Each row below holds a small network's activations on one input, seen along a few directions.
Each table varies a few parts of the input and shows all the possible inputs, shuffled.
Descriptions start from the smaller parts, as in this example, which fits no table here: one of 8 places around a ring, together with either a single point or one of 11 places along a line or (one of 3 separate values, together with one of 6 places along a line).
Shared parts are said once, and a part with two or three values counts as separate values.

Other details of the inputs vary at random and push rows far along two fixed directions, the same in every table; ignore that.

A family of inputs:
row 1: [649 308 47 -225 660 -192 -56 -133 -262 290 534]
row 2: [-492 182 589 248 -66 87 148 -282 608 -230 -651]
row 3: [-531 -98 -55 208 -340 57 -11 101 231 -249 -261]
row 4: [400 481 214 -236 379 43 390 -76 426 234 486]
row 5: [-281 -277 -150 -26 -104 -247 -173 -74 -313 -164 -69]
row 6: [-156 29 194 17 -14 45 179 -205 335 79 -486]
row 7: [-26 177 154 146 48 84 189 -64 325 -169 26]
row 8: [146 -238 -343 -104 -239 181 -395 381 -384 180 126]
row 9: [215 -121 -513 -73 -176 132 -223 405 -309 104 397]
row 10: [-150 -337 -353 135 -473 104 -366 298 -331 -120 -67]
row 11: [-159 -238 -172 184 -333 105 -159 276 -181 -161 -156]
row 12: [-86 401 461 162 184 5 -25 -307 576 -152 -196]
row 13: [-240 -186 30 52 -298 60 -60 -238 188 2 -429]
row 14: [147 -224 -187 -9 -186 188 -164 340 -301 96 18]
row 15: [470 319 299 -55 682 -199 183 -290 -80 112 289]
row 16: [456 425 121 -254 312 47 281 -85 341 243 603]
row 17: [302 -339 -434 -156 -173 127 -82 287 -395 317 15]
row 18: [199 121 -28 -134 -52 68 229 -31 178 93 425]
row 19: [-273 -358 -170 118 -507 163 -324 171 -192 -96 -244]
row 20: [-71 9 159 89 161 -213 -49 -341 -100 -108 -17]
row 21: [158 60 -146 23 -73 109 -41 93 -9 -46 250]
row 22: [-209 -328 -295 29 -116 -184 -210 130 -540 -2 -37]
row 23: [-484 20 415 156 68 -286 95 -589 293 -392 -378]
row 24: [-270 -252 -140 -35 -29 -238 -82 17 -332 -132 -104]
row 25: [-189 -326 -135 18 -38 -215 -18 -10 -392 -189 -80]
row 26: [-304 48 44 171 -159 79 135 56 241 -218 -189]
row 27: [-497 146 482 98 -35 -16 172 -457 700 -80 -699]
row 28: [490 368 164 -194 304 71 428 -53 309 197 545]
row 29: [793 469 41 -190 579 74 -34 218 -45 325 495]
row 30: [-6 54 101 -17 -3 138 -118 136 74 97 -124]
row 31: [-283 -95 -89 4 -335 71 276 119 168 -59 30]
row 32: [-144 201 405 119 367 -234 198 -393 124 -120 -204]
row 33: [230 -190 -294 -179 221 -185 -17 192 -621 65 227]
row 34: [265 22 -103 -196 83 61 -108 -49 23 302 13]
row 35: [-72 -234 -312 107 -299 111 -187 458 -352 -50 -88]
Description of these inputs: one of 5 places around a ring, together with either one of 2 separate values or one of 5 places along a line.
- Change only the choice among 2 separate values in row 22. List by row number the other rows that result. => row 24
- Change only the choice among 2 separate values in row 33. List by row number the other rows that result. => row 32

A family of inputs:
row 36: [-117 171 419 170 300 -152 135 -343 308 -210 -304]
row 37: [36 336 484 -86 492 -138 170 -481 355 -26 -151]
row 38: [-19 234 424 113 347 -104 161 -516 297 -82 -178]
row 39: [-202 -188 -184 98 -467 183 0 111 100 -69 -189]
row 40: [-384 -430 -318 -4 -597 179 -166 335 -91 15 -187]
row 41: [250 -202 -252 -114 30 -16 -141 109 -543 155 196]
row 42: [530 208 -155 -323 401 -115 291 53 -144 186 786]
row 43: [-38 -165 -112 26 -336 220 -44 191 15 113 23]
row 44: [172 86 6 -5 278 -72 -134 -106 -138 -20 117]
row 45: [-393 -59 78 172 -371 154 -83 19 338 -162 -266]
row 46: [-104 250 351 55 340 -136 75 -339 175 -20 -179]
row 47: [706 112 -91 -165 476 -83 13 -24 -306 289 425]
row 48: [-99 254 254 77 39 120 130 -113 464 56 -122]
row 49: [-560 -394 -412 95 -509 -149 49 196 -291 -213 102]
row 50: [-524 -119 -14 134 -294 -160 154 -111 131 -373 74]
row 51: [-410 -486 -264 -37 -393 -107 -232 133 -408 -96 -285]
row 52: [-6 -147 11 31 -60 -111 -52 -84 -192 -6 -93]
row 53: [-420 -96 197 130 -154 -114 -158 -191 32 -260 -322]
row 54: [-62 241 380 101 -17 162 192 -234 580 -2 -154]
row 55: [-124 -134 -39 65 -90 -137 -212 -4 -180 -123 -111]
row 56: [107 302 411 -39 504 -202 176 -469 380 -18 -150]
row 57: [-309 -357 -377 111 -589 192 -106 374 -146 -142 -225]
row 58: [9 367 437 -34 178 117 231 -261 684 43 -125]
row 59: [372 66 -71 -200 415 -89 -20 -67 -217 176 204]
row 60: [103 62 -40 9 -102 181 44 196 113 25 6]
row 61: [-164 162 391 154 302 -92 114 -343 247 -206 -287]
row 62: [-218 -180 -167 104 -32 -100 -131 -10 -261 -31 -157]
row 63: [573 -14 -578 -208 -33 184 -110 532 -438 358 474]
row 64: [893 296 -13 -398 704 -132 24 30 -269 416 529]
row 65: [422 93 -186 -189 199 -81 266 69 -214 119 720]
row 66: [-33 318 625 62 321 -134 188 -546 375 -82 -204]
row 67: [-214 -188 50 53 -93 -75 -96 33 -223 -142 -228]
row 68: [-152 -151 -218 42 -312 143 -122 293 -60 103 -22]
row 69: [-235 -147 -54 107 -334 191 -18 214 99 -61 -184]
row 70: [610 74 -388 -203 27 220 -153 456 -239 295 514]
row 71: [243 163 74 -52 317 -169 -19 -49 -131 149 91]
row 72: [-364 -364 -223 125 -552 210 -129 370 -79 -84 -209]
row 73: [-175 -135 -43 42 -68 -66 -216 -44 -226 -142 -97]
row 74: [-123 247 551 131 288 -166 151 -367 354 -203 -322]
row 75: [-342 -387 -385 6 -620 170 -133 325 -83 -33 -214]
row 76: [-79 -53 -129 -52 -249 155 35 106 167 -4 -115]
row 77: [202 135 -154 -50 -30 150 13 210 58 196 144]
row 78: [-33 262 322 93 -41 141 205 -225 569 -32 -160]
row 79: [159 6 13 -52 236 -46 -47 47 -275 7 41]
row 80: [880 224 -372 -297 244 217 -82 410 -256 366 685]
row 81: [-106 -177 -128 98 -48 -128 -207 -17 -186 -130 -89]
row 82: [316 54 -94 -141 255 -110 -113 113 -407 231 235]
row 83: [-343 -224 -186 57 -279 -105 191 118 -142 -272 186]
row 84: [-197 -216 -186 118 -72 -155 -130 18 -243 -26 -177]
row 85: [-35 291 358 69 50 154 42 -118 545 -26 -48]
- Changing only one part turns row 75 into row 70. The same change can be made to row 40. Which row results? => row 85
- Describe the family of inputs behind these rows. => one of 5 separate values, together with either a single point or one of 4 places along a line or one of 5 places around a ring
- Which other rows agree with row 69 in the choice among 5 separate values? List them by row number. => row 36, row 57, row 60, row 61, row 67, row 72, row 74, row 79, row 83
- Change only the choice among 5 separate values in row 81. List by row number the other rows that result. => row 36, row 47, row 56, row 84
- Change only the place on the ring of 5 in row 84. List by row number the other rows that result. => row 46, row 62, row 71, row 82
- Change only the place on the line of 4 in row 48. List by row number the other rows that result. => row 63, row 68, row 77

A family of inputs:
row 86: [204 221 187 -65 448 -120 -5 -134 -21 77 42]
row 87: [-552 -105 217 196 -229 -102 167 -398 317 -256 -417]
row 88: [-361 -43 347 198 -14 -131 16 -311 171 -298 -397]
row 89: [-142 -436 -500 30 -565 178 -169 507 -397 -56 89]
row 90: [-29 -51 -222 14 -184 82 -44 235 -36 -44 104]
row 91: [-61 -570 -619 40 -393 -13 -357 404 -811 -11 34]
row 92: [-227 -101 39 9 -234 68 18 -14 144 50 -278]
row 93: [-227 -423 -305 -8 -516 140 -122 214 -211 6 -201]
row 94: [-266 -91 -24 86 -318 72 -227 -26 137 -100 -85]
row 95: [-224 -156 -157 128 -218 -34 48 61 -90 -168 62]
row 96: [124 55 31 -24 -6 100 66 -79 155 127 -36]
row 97: [320 4 -285 -168 169 -35 29 288 -343 149 502]
row 98: [93 -287 -278 -128 -124 -35 -1 115 -363 82 163]
row 99: [475 295 99 -88 420 23 -83 2 36 174 127]
row 100: [401 136 -19 -109 294 77 -153 172 -135 243 103]
row 101: [562 154 -213 -116 151 168 34 270 -132 216 498]
row 102: [-112 -28 76 -54 21 -104 121 -145 34 28 -69]
row 103: [-38 164 310 45 259 -126 37 -228 86 -59 -160]
row 104: [522 121 -53 -127 280 79 -162 242 -252 310 192]
row 105: [-194 -401 -493 21 -544 150 -178 530 -408 7 46]
row 106: [-90 196 244 36 137 -91 217 -124 206 -106 70]
row 107: [-89 -38 138 115 -92 101 -119 -26 60 -96 -295]
row 108: [533 439 206 -202 533 -99 23 -232 101 163 581]
row 109: [4 -86 -115 -81 37 -137 54 -70 -84 28 53]
row 110: [250 339 274 -37 507 -156 48 -269 122 -9 66]
row 111: [-609 -97 219 110 -160 -132 139 -336 318 -204 -452]
row 112: [386 258 95 -207 324 82 108 -39 159 300 160]
row 113: [-265 252 353 113 28 49 186 -176 548 -148 -199]
row 114: [302 226 124 -80 285 -32 225 -38 45 -11 385]
row 115: [-294 225 296 139 97 -134 228 -295 409 -272 -88]
row 116: [-549 -124 116 144 -350 5 30 -209 375 -188 -531]
row 117: [154 -47 -89 68 -41 108 -174 109 -138 67 -69]
- Describe the family of inputs behind these rows. => one of 2 separate values, together with either a single point or (one of 3 separate values, together with one of 5 places around a ring)
- Changing only the choice among 2 separate values turns row 116 into row 109. The same change can be made to row 105. Which row results? => row 106
- Change only the choice among 2 separate values in row 91. List by row number the other rows that result. => row 117

A family of inputs:
row 118: [167 87 -15 -101 81 104 -10 84 40 136 191]
row 119: [200 102 25 -34 84 62 55 35 135 69 78]
row 120: [203 -92 -99 -99 96 -66 -30 149 -354 80 145]
row 121: [262 168 18 -38 307 -76 -53 88 -151 56 159]
row 122: [191 -361 -603 -118 -140 12 -389 502 -741 104 306]
row 123: [-540 -129 167 245 -350 33 36 -139 360 -229 -447]
row 124: [52 25 -87 -35 87 -74 166 -13 -88 -42 249]
row 125: [150 132 211 -37 194 -92 39 -224 41 1 63]
row 126: [324 320 307 -7 462 -86 68 -209 147 51 146]
row 127: [203 354 282 -35 200 20 142 -236 420 25 46]
row 128: [-498 -293 -136 151 -484 68 -77 189 -53 -121 -284]
row 129: [-287 -74 17 107 -298 62 -42 -37 147 -71 -171]
row 130: [-574 -196 -35 158 -364 -140 92 -150 101 -295 -173]
row 131: [98 275 270 -10 181 48 175 -78 318 31 -21]
row 132: [115 353 430 25 403 -103 139 -234 242 -52 -24]
row 133: [-635 -178 29 135 -308 -123 108 -166 170 -336 -190]
row 134: [403 87 -142 -196 261 -77 -74 -6 -237 263 239]
row 135: [-549 -173 37 206 -414 74 18 -72 235 -286 -464]
row 136: [475 -28 -340 -208 44 109 -57 435 -360 248 373]
row 137: [250 184 50 -69 91 68 24 -16 95 145 183]
row 138: [50 285 491 -22 380 -112 147 -402 343 -84 -57]
row 139: [-99 -235 -255 -91 -102 -63 -175 93 -286 79 -72]
row 140: [-603 -421 -206 117 -438 -104 -143 84 -223 -142 -485]
row 141: [364 23 -210 -193 70 105 -55 223 -111 157 296]
row 142: [400 -59 -137 -143 240 -48 -25 73 -317 220 238]
row 143: [61 -330 -478 -74 -336 114 -163 518 -487 147 151]
row 144: [-327 -199 -118 125 -365 89 -15 60 65 -179 -290]
row 145: [142 -264 -435 -149 -225 135 -188 405 -372 148 227]
row 146: [-697 -222 75 233 -295 -97 -16 -253 143 -261 -646]
row 147: [-446 -280 7 111 -328 -90 -85 -173 -40 -177 -359]
row 148: [51 256 262 19 152 52 153 -65 292 45 -8]
row 149: [205 191 78 -25 165 106 84 -10 100 116 139]
row 150: [356 68 -145 -104 102 136 17 181 -143 186 251]
row 151: [181 -290 -442 -43 -109 24 -245 356 -650 64 204]
row 152: [355 107 -46 -132 348 -98 -4 -44 -118 246 143]
row 153: [471 -48 -323 -157 49 92 -61 305 -223 222 339]
row 154: [-390 -84 140 187 -209 -92 -104 -191 71 -240 -282]
row 155: [-570 -130 145 309 -200 -107 -92 -187 183 -328 -469]
row 156: [290 16 -142 -65 63 88 -28 180 -116 210 264]
row 157: [-408 -421 -347 95 -589 65 -131 341 -192 -144 -265]
row 158: [-577 -286 81 150 -297 -100 -11 -109 -10 -224 -503]
row 159: [-624 -348 44 115 -355 -77 -91 -156 18 -250 -472]
row 160: [71 319 304 18 157 38 108 -237 372 49 39]
row 161: [157 282 217 60 384 -53 29 -180 122 -60 18]
row 162: [250 69 49 -79 272 -28 60 -105 -114 99 71]
row 163: [29 237 259 -35 135 55 108 -154 386 -41 -37]
row 164: [-4 -269 -442 -92 -189 -83 19 337 -469 18 328]
row 165: [239 237 126 -62 137 62 60 -88 209 102 129]
row 166: [80 328 384 59 242 43 183 -248 485 29 -29]
row 167: [-316 -165 -78 135 -311 119 -22 66 25 -101 -218]
row 168: [289 182 26 -68 175 117 93 29 79 112 141]
row 169: [262 179 101 -39 173 67 89 -18 191 118 123]
row 170: [71 306 545 69 404 -134 211 -455 405 -76 -108]
row 171: [-38 260 407 36 285 -88 50 -312 296 -133 -75]
row 172: [92 442 453 77 408 -113 72 -403 391 -86 -36]
row 173: [20 -308 -474 -69 -187 -77 -12 284 -443 23 340]
row 174: [191 -264 -503 -118 -321 108 -220 401 -431 149 234]
row 175: [147 129 69 -94 101 83 28 17 129 95 123]
row 176: [165 87 -22 -106 87 98 -19 82 15 144 216]
row 177: [99 61 153 5 195 -53 67 -150 -41 -28 -8]
- Changing only one part turns row 155 into row 161. The same change can be made to row 169. Which row results? => row 168
- Describe the family of inputs behind these rows. => one of 5 separate values, together with either a single point or one of 5 places along a line or one of 6 places along a line
- Change only the choice among 5 separate values in row 137. List by row number the other rows that result. => row 123, row 143, row 150, row 175
- Which other rows agree with row 176 in the choice among 5 separate values? List them by row number. => row 118, row 122, row 133, row 138, row 139, row 141, row 145, row 159, row 163, row 171, row 175
- A walk changes only the place on the line of 5. It starts at row 140 and steps to row 158. List the rest of the walk in order. => row 120, row 132, row 121
